[19 30 -16 -22]
[4 64 7 14] yields 30

[-25 41 18 18 14]
[16 53 13 32 21]
[8 -29 14 -10 -20] yields 13

[40 4 -7 -5 45 37]
[31 6 14 15 69 27] yields -5

[52 -15 -17 -11 -15 -1 1]
[1 30 -47 24 -6 26 2] yields -15

[2 47 -47 -33]
[13 51 -54 -25] yields 47

[41 -11 23 -9 20 -46]
[-56 41 20 27 -4 68] yields -9
---
[33 33 -28 6 31 -8]
[27 3 17 -5 14 0]
[51 41 -57 -24 47 -63] 51

[-42 -25 47 5 38]
[39 6 -61 0 -17]
[-12 -4 14 16 6] -12

[-21 15 -35 20 -23 31]
[-31 -21 29 21 -41 -67]
[8 1 66 47 -37 55] 8

[-58 -29 10 20 28 -8]
[-40 30 37 -47 44 -53]
[20 -34 -45 -38 -53 35] 20

[16 54 6 -26 -31]
[14 35 30 -24 42]
[-22 8 4 3 22] -22

[-8 -20 -34 51]
[-10 -18 -44 61]
[29 -14 -51 0] 29

[13 9 -52 -45]
[47 -35 -9 -45]
[3 14 1 2] 3
---
Q: [-60 31 -44 35 -21 -29]
A: 35, 31

Q: [1 29 -54 60]
A: 60, 29

Q: [-30 64 55 42]
A: 64, 55

Q:
[-5 -5 -10 3 -42 13]
[-12 -12 -15 25 -18 13]
[24 24 38 34 -20 -52]
A: 38, 34

Q: [-43 17 -57 15 -70]
A: 17, 15

Q: [55 -1 13 8 6 5]
A: 55, 13
---
[0 -2 -1 0 -3]
[7 -54 -22 -9 31]
[-3 3 -3 -1 1] => 1

[-18 -28 -18 7 -29]
[-5 -8 38 10 -57]
[-5 -4 41 8 -54] => -54

[11 0 -11 -11 -5 -1]
[-30 18 -7 7 -15 5]
[65 16 47 -38 61 18] => 18

[-9 -20 43 17]
[2 -16 39 4]
[42 -2 8 55] => 55

[26 -37 -57 48 -5]
[-26 -72 -42 41 -25]
[11 -9 -29 32 -7] => -7

[9 -25 -33 -30 -8]
[-14 -9 -52 -24 38]
[-3 -5 -58 -22 24] => 24

[-51 7 -68 53 17 71]
[-5 -49 56 25 50 22]
[-33 -33 28 -40 50 -40] => -40
---
[[-0.02 -0.02  0.04 -0.01  0.13 -0.08]
 [-0.04 -0.15  0.01 -0.03 -0.01 -0.06]] | 0.13

[-0.17  1.30 -1.42 -0.14 -0.54] | -0.14

[ 0.05  0.13 -0.10  0.18  0.18  0.00  0.06] | 0.00

[ 0.140  0.055 -0.114 -0.078] | -0.114

[ 0.16  0.17 -0.15  0.08 -0.19] | 0.08

[ -1.7   3.8  -6.6   1.1  15.5 -10.7] | 15.5
---
Input: [-0.9, 1.3, 0.7, -1.4, -1.0, 0.6]
Output: 1.3
Input: [17.499, 35.054, 126.302, -105.578, -114.983]
Output: 35.054
Input: [0.102, -0.099, 0.108, 0.008]
Output: -0.099
Input: [-0.193, -0.094, -0.167, -0.073, -0.161, 0.144]
Output: -0.094
Input: [15.38, -14.43, -2.74, -10.73]
Output: -14.43
Input: [-88.6, -151.2, -5.0, 106.2]
Output: -151.2
Input: [-0.17, 0.15, 0.00, 0.09]
Output: 0.15
Input: [0.92, 1.34, -1.28, 0.69]
Output: 1.34
---
[19 -40 -1 60 -42]
[21 -17 27 -11 -7]
[42 -21 55 -35 -26]: -11

[5 28 -53 -3]
[-3 -32 -55 19]: -55

[5 -7 -2 -15 7 -8]
[-26 33 -30 1 -17 34]
[-35 10 25 55 -13 17]: -17

[0 6 0 -2 -3 -1]
[-22 51 -19 -36 -55 24]: -55

[-1 36 -26 19]
[-19 -41 -53 26]
[-10 -5 -20 7]: -53

[26 -59 -2 8 3]
[-32 43 -18 -37 16]: -37

[23 -68 50 1]
[15 -54 46 -8]: 46
---
[[ 88  68  38 252  46  57  96]
 [144 168 179 123 119 195 103]] >> 144

[[43 40 43 85 55 27]
 [31 24 55 85 49 30]] >> 31

[[2 2 5 4 6]
 [4 4 5 3 7]] >> 4

[[66  4 28 40 41 26]
 [16 37 64  3 41 85]] >> 16

[[ 115  582 -785 -310 -115 -129]
 [-355 -296    6   16 -138 -210]] >> -355

[[169  84 227  60  17 180 155]
 [122  65  49 136  61  15 105]] >> 122
---
[30 -5 -59 2 17] >> 30
[5 3 32 52] >> 5
[16 3 -56 27 -18 18 24] >> 16
[11 51 71 -25 46] >> 11
[60 -17 -21 -15 -11 43] >> 60
[34 17 -65 -20] >> 34
[65 -57 12 -29 37] >> 65
[-21 64 51 20 23 53 -8] >> -21
[-68 -9 -53 3 62 -62 66] >> -68
---
Input: [42 -64 -63 40 -7 25 -60]
Output: 42
Input: [32 45 16 69 13 -54 4]
Output: 32
Input: [6 -30 -65 -1 -9 29 -34]
Output: 6
Input: [-40 -22 60 -14 -13 -9 -57]
Output: -40
Input: [-42 -15 3 -58]
Output: -42
Input: [-17 9 -39 58]
Output: -17
Input: [-30 -12 -8 -69]
Output: -30
Input: [-30 7 58 -55 -43 -34]
Output: -30
Input: [-57 -8 9 -18 -1 30 -52]
Output: -57
---
[0 19 73 2 -27 -34 6]
[-10 22 50 -27 -8 -15 -1]
[-67 -65 13 -14 46 -22 16] -> -27, 73

[-23 -3 56 -13 28]
[-43 -46 -43 -39 -51]
[12 -35 23 -13 -4] -> -43, 56

[38 -52 -22 -53 -42 32 -51] -> -53, 38

[57 10 52 33 -22]
[46 26 37 13 27]
[64 -64 24 -47 52] -> 37, 64

[43 63 -20 52 49] -> -20, 63

[31 11 -24 47 66 -34 -16] -> 47, 66

[-39 38 72 -24 23]
[26 -59 -61 20 -15]
[63 18 -61 -70 -52] -> -61, 72
---
[[-28  11   9 -52  24 -18]
 [ 14  -5  -4  26 -12   9]
 [ 27 -11  -9  52 -24  18]] --> -24

[ 4 52 54  6] --> 54

[-43  54  36 -49] --> 36

[-24  67  20 -22 -16 -41 -61] --> -41

[59 33 55 23] --> 55

[36  6 59 13 25] --> 13

[[ 36  -1   6  29   2  14 -62]
 [ 37  40 -18 -47 -38  40 -15]] --> 40

[[-69  27   4   9  33  -1]
 [-51  31  -2 -38  10 -17]] --> 10

[[-29  44  15  39]
 [ 37 -11  -1  52]] --> -1

[ 27  20 -22  -9  25  56] --> 25
---
25	19	26	32	83 result: 83, 32

100	91	201	99
219	143	117	126
35	48	132	43
result: 219, 201

-244	-130	989	-781	-320 result: 989, -130

885	102	906	622	674 result: 906, 885

682	257	135	482	696	232
134	532	138	247	724	307
404	238	753	577	291	295
result: 753, 724

30	-186	655	-288	332	420	302
616	-126	16	-370	-545	853	-575
result: 853, 655
---
[[  61 -921 -633 -783  800  -81]
 [ 785  776 -801 -970 -267 -147]
 [-491 -388 -498 -900  253 -379]] result: -379

[[ 13 -46 -10   3  32 -46]
 [-48   7 -12 -19   7  17]
 [ 44 -29   2  14  -6 -32]] result: -32

[[7558 7875 2655 7694 5738 4040 3471]
 [4617 8025 4957 4424 2307 3629 5592]
 [3199 1491 6540 3880 6616 3839 4628]] result: 4628

[[353 347 233 152 396 577]
 [400 286 225 895 448 253]
 [380 298 545 355 257 464]] result: 464

[[-648 -653   58 -149  -78]
 [ 362  521  378  321 -314]
 [-743 -678 -298  157  314]] result: 314

[[ 51 101  30  67 150  47]
 [121  59 196  69  11  31]
 [113  54  22  66  60  78]] result: 78
---
[9181 6443 1717 3283 4222]: 6443

[1 9 7 8 4]: 8

[[78 46 92 67]
 [43 91 63 17]]: 91

[[43 46 31 38]
 [60 53 21 82]]: 60

[[5298 5714 5257 8059]
 [5061 6887 5108 4122]
 [4785 4922 3233 3873]]: 6887

[752 686 362 188 435 655]: 686

[ 11 -34 -47 -24  34]: 11

[[124 150 228 145]
 [170 164  42 142]]: 170

[[299 454 765 466]
 [508 378 183 480]
 [498 783 723 612]]: 765
